A small network was shown many inputs. Here are its activations along a few directions, one row for each input.
Each table varies a few parts of the input and shows all the possible inputs, shuffled.
A made-up example of a description, with smaller parts first: line(6) and (point or ring(11) or (values(2) and ring(8))).
Shared parts are said once, and a part with two or three values counts as separate values.
(in the rows, 128 means zero)

Other details of the inputs vary at random and push rows far along two fixed directions, the same in every table; ignore that.

A family of inputs:
r1: [124 109 131 138  92 122 160 105 148 122  85]
r2: [127 114 133 150  91 113 164  96 134 122  98]
r3: [145 118 142 119 156 125 134 132 124 154 141]
r4: [128 128 133 120 176 117 129 133 107 121 127]
r5: [138 110 138 120 156 133 115 116 117 140 143]
r6: [104 212 101 156  62 160 121 121 195 115 133]
r7: [139 114 128 147  80 131 155 105 122 119  95]
r8: [122 109 130 145  96 118 157  95 141 119  94]
r9: [140 113 139 123 153 131 119 117 113 143 146]
r10: [123 112 122 140  75 104 136 140 125 116  77]
r11: [107 107 127 131  86 113 169 131 131 102 103]
r12: [100 214 110 138 131 127  71 168 177 134 177]
r13: [128 106 128 107 144 135 123 152 100 121 152]
r14: [142 131 129 108 172 132 125 152 101 129 124]
r15: [121 129 127 138 114 114 162 123 123 101  79]
r16: [117 107 133 107 161 117 130 144 111 127 161]
r17: [149 113 134 120 148 141 119 129 110 146 141]
r18: [147 108 132 111 157 144 111 127 117 143 141]
r19: [146 111 132 107 152 141 122 134 126 149 131]
r20: [104 209 100 162  62 164 112 113 187 107 138]
r21: [120 217 109 134 127 165  92 146 177 144 183]
r22: [107 215 114 143 138 151  91 130 180 140 193]
r23: [152 119 135 115 147 136 130 136 116 155 138]
r24: [133 127 134 117 176 125 117 133  96 118 134]
r25: [124 111 132 124 154  96 103 146 115 137 133]
r26: [114 108 119 126  77 124 165 136 122 103 100]
r27: [135 111 127 120 143 114  94 155 102 136 131]
r28: [128 110 133 123 149 104  94 144 105 132 136]
r29: [125 111 133 141  92 122 162 107 146 124  87]
r30: [143 115 139 124 152 129 122 117 110 145 148]
r31: [141 129 127 114 171 135 117 143  93 120 129]
r32: [125 105 130 143  89 127 147  91 135 110  93]
r33: [141 116 141 119 157 127 132 132 127 154 139]
r34: [120 106 132 110 149 124 124 140 103 118 157]
r35: [121 107 129 142  95 119 156  93 144 116  91]
Description of these inputs: ring(5) and (values(3) or line(4)).
- Changing only the ring(5) part turns r12 into r10. The same change can be made to r3. Which row results? => r23
- Which other rows agree with r2 in the ring(5) part? List them by row number. => r4, r8, r16, r22, r25, r35
- Which other rows does r3 become when the line(4) part takes its other values? List them by row number. => r1, r29, r33

A family of inputs:
r36: [116 197 110 119 163 141  74 156 131 114 166]
r37: [134  38 150 135 101 122 198  73 103 105  57]
r38: [137  57 138  77 199 120 134 174  60 123 144]
r39: [147  36 145 127  76 107 181  93 112 146  44]
r40: [157  75 146  93 203 105 106 150  51 138 123]
r41: [113 182 111 120 149 131  53 165 146 131 164]
r42: [120 178 129 138 156 153  92 121 155 146 199]
r43: [124  44 136 123  74  89 191 128  66  88  61]
r44: [118 183 129 122 161 159  99 117 158 136 195]
r45: [143  61 154  90 202  82 109 164  86 158 125]
r46: [130 173 115 119 149 145  82 132 177 161 185]
r47: [112 176 114 164  40 146 163  89 167 114  94]
r48: [145  64 151 102 207  84 115 163  79 155 128]
r49: [ 93 177  98 164  58 137 137 118 151  64  74]
r50: [130 192 119 116 157 165 104 131 157 154 180]
r51: [141  61 141  75 192 109 131 171  56 128 149]
r52: [133 188 114 118 163 155 103 123 162 143 187]
r53: [138  29 152 144  84 102 181  78 106 124  63]
r54: [107 199 119 121 171 124  94 160 146 122 171]
r55: [115 171 117 164  51 161 165 100 179  93  88]
r56: [ 89 183 114 169  53 104 153 118 156  82  84]
r57: [136  43 133 142  85  85 156 117  79 101  33]
r58: [138 179 128 132 147 158  86 147 166 157 183]
r59: [125 188 116 119 165 177 107 134 161 150 176]
r60: [121 169 119 178  38 145 156 100 171 108  95]
r61: [ 98 169 110 107 133 131  76 186 145 126 192]
r62: [175  53 163  89 188 124 116 142  98 180 134]
r63: [141  72 149  92 223 103 132 157  76 136 122]
r64: [174  67 150  92 204 119 135 117  82 168 144]
r65: [120 184 132 128 157 155  95 117 153 141 197]
r66: [160  52 156 136  84 114 196  90  94 122  48]
r67: [ 82 153  98 161  24 117 143 143 153  77 106]
r68: [ 96 150 121 165  35 132 140  85 188 108 105]
r69: [115 167 104 177  45 134 157  85 175 108 101]
r70: [133 176 112 130 153 147  88 131 169 157 188]
r71: [129 180 118 128 148 157  89 140 164 168 182]
r72: [139 192 129 120 156 166 101 138 158 143 181]
r73: [143  56 141  91 187 104 124 175  53 138 152]
r74: [112 170 110 175  39 144 159  93 170 119  95]
r75: [168  61 144  89 215 134 141 120  91 158 137]
r76: [128  53 143 148  97  70 185 116  84 106  40]
r77: [ 99 176 100 178  45 120 128 118 144  78  81]
- Changing only one part turns r42 into r37. The same change can be made to r69. Which row results? => r75
- Changing only one part turns r62 into r72. The same change can be made to r61. Which row results? => r51
- What is each input in this table made of? => line(6) and (values(3) or line(4))
- Which other rows agree with r67 in the line(6) part? List them by row number. => r48, r53, r57, r58, r70, r71
- Which other rows agree with r47 in the line(6) part? List them by row number. => r40, r43, r56, r64, r65, r66
- Which other rows does r68 become when the line(4) part takes its other values? List them by row number. => r39, r46, r62

A family of inputs:
r78: [142  78 147 143 101 161 165  88 102 110  86]
r79: [123  88 140 108  85  98 167 154 106 106  76]
r80: [110 166 137 179  91 141 148  80 187 109 113]
r81: [111 219 119 146  49 152 121 123 217 137 139]
r82: [168  89 135 155  87 122 157  87  98 140  88]
r83: [ 60 193  88 163  59 118 106 145 196  85 163]
r84: [151  98 148 100 198 164 110 149  76 121 164]
r85: [149 112 125  67 212 152 144 153  94 132 153]
r86: [153  90 147 158 110 122 132 100 110 119  52]
r87: [100 246 116 111 154 139  50 195 180 154 198]
r88: [155 106 142  99 225 125 121  96 120 160 155]
r89: [102 181 135 124 184 161 108 145 146 107 207]
r90: [124 203 109 119 164 137 108 190 126 134 189]
r91: [ 98 209 113 147  37 174 105 106 182 112 161]
r92: [128  99 142 144 120 112 164 140 112 113  45]
r93: [128 161 129 152  43 141 112  95 169 126 115]
r94: [132  96 112 123 113 118 150 110  82  75  64]
r95: [121  67 133  91 183 119 115 155 108 143 196]
r96: [146 124 125  86 223 118 112 160  97 150 118]
r97: [132  97 131 139 133  89 158  74 126 117  59]
r98: [145 101 148 110 197 129 141 118  90 167 192]
r99: [161  91 125 133 111 135 152  68 114 121  65]
r100: [138  75 121  96 173 120  76 178  85 139 168]
r101: [157 116 132 120 192 109  85 158  61 157 146]
r102: [144 103 149  94 179 106  65 162  80 156 143]
r103: [135  79 150 106  78 133 184 114 123 139  93]
r104: [144  88 125 137  83 128 172 115  71  99 103]
r105: [121 144 106 153  50 141 139 123 202 145 116]
r106: [162  97 131 159  92 101 140 101  92 137  69]
r107: [132  88 165  84 185 127 121 122 109 165 189]
r108: [124 103 154 111 222 116 116 155  90 116 159]
r109: [129 174 130 165  82 161 156 109 189 122  95]
r110: [151  65 130  95 166 155  93 138 102 171 184]
r111: [140  74 126  76 174 139 124 184 110 156 179]
r112: [135 115 142 123 209  84 108 150  80 157 158]
r113: [126 108 157 122 226 106 101 148  98 139 141]
r114: [123  59 133 149  95  77 138 105 142 141  84]
r115: [109  74 151 114  87 101 175 111 108  98 111]
r116: [145  91 150 121  88  94 151 126 132 148  59]
r117: [124 138 104 164  42 145 107 103 181 132 122]
r118: [119  64 115 121  83 101 162 162 118 112  84]
r119: [156 111 135  89 188 138 149 172  79 151 175]
r120: [121  69 118 132  88  91 146 155 126 135  65]
r121: [ 78 214  99 138 161 122  36 174 190 147 223]
r122: [ 87 218 109 128  45 159 136 152 189  96 155]
r123: [116 184 142 121 163 110  64 138 168 161 186]
r124: [165 101 155  97 177 112  66 142  98 174 144]
r125: [107 242 129 153 191 149  54 140 195 143 203]
r126: [166 113 157 110 216 132 109 157 118 171 124]
r127: [165  96 137 144  95 118 188 107 119 153  81]
r128: [110  95 121 125 130  93 173 101 101  75  76]
r129: [ 80 234 121 114 158 129  57 173 170 118 234]
r130: [131  87 143 125 108 145 195 133 109  95  80]
r131: [156 113 148 125 207  90 109 130  98 176 159]
r132: [158  83 133  98 184 112  92 171 131 193 144]
r133: [ 93 162 134 167  86 158 163  83 172  96 128]
r134: [161  77 130 110 176 116  60 150 110 180 151]
r135: [136  89 115 115 106 142 167  96  86  80  81]
r136: [ 71 236  90 165 101 121 111 106 187  83 119]
r137: [132  92 140 155 112 116 132 120  91 100  51]
r138: [ 95 170 108 146  92 150 166  66 170  94 123]
r139: [131  55 125 119  77 136 179 122 136 145 100]
r140: [155 101 156  95 206 171 142 145 110 162 157]
r141: [158 104 134 147 100  96 171 122 113 149  63]
r142: [ 99 179 117 155  84 144 155 151 157  77  94]
r143: [153 122 134 108 200 105 117 179  82 170 140]
r144: [117  94 131 148 106  80 178 120  85  95  98]
r145: [167 102 139 108 181 154 118 126  71 167 181]
r146: [128 196 106 131 156 141  77 169 105 121 196]
r147: [148  92 133 132  91 135 204 110 105 140  96]
r148: [133 101 115 134 118 108 135 103  89  98  46]
r149: [133  75 161 132  91  95 160  83 136 139  95]
r150: [120 240  94 114 171 205  66 119 166 132 220]
r151: [154  99 122 137 116 114 135  82 107 117  47]
r152: [157 110 131  74 212 163 145 128 107 160 152]
r153: [ 86 218 104 148  44 139  88 145 164  79 144]
r154: [ 87 188  82 153  35 166  99 139 181  89 169]
r155: [106 225 110 186  71 135 133  90 197 126 161]
r156: [ 78 170 128 155  67  89 118 122 163 103 107]
r157: [151 105 124 125 124 110 167 103 128 130  41]
r158: [103 160 119 133  39 148 127 123 141  85 131]
r159: [113  47 132 134  85 116 170  94 134 132 118]
r160: [ 74 225  90 146  90 154 142  99 184  65 154]
r161: [113 164 101 129 146 132  36 174 144 148 181]
r162: [138 103 142 103 197 118 140 143  77 138 193]
r163: [117 204  99  97 188 150 103 171 141 114 167]
r164: [103 173 114 166  76 148 123 131 136  64 100]
r165: [159  83 151 155 105 143 149  85 116 123  70]
r166: [130 182 105 143  88 153 159  92 186 120  90]
r167: [130  51 136 145  90  98 155  91 148 145 103]
- Changing only one part turns r86 into r124. The same change can be made to r165. Which row results? => r93
- Changing only one part turns r150 into r91. The same change can be made to r88. Which row results? => r149
- Changing only one part turns r148 into r102. The same change can be made to r160. Which row results? => r115
- What is each input in this table made of? => values(3) and line(5) and ring(6)
- Which other rows does r88 become when the values(3) part takes its other values? List them by row number. => r99, r166
- Which other rows does r130 become when the values(3) part takes its other values? List them by row number. => r84, r89
- Which other rows does r143 become when the line(5) part takes its other values? List them by row number. => r87, r92, r96, r120
- Which other rows does r125 become when the ring(6) part takes its other values? List them by row number. => r80, r89, r108, r113, r133
- A walk changes only the ring(6) part. It starts at r134 and steps to r161. List the rest of the walk in order. => r100, r154, r110, r117
- A walk changes only the line(5) part. It starts at r132 and steps to r116. List the rest of the walk in order. => r141, r126, r157
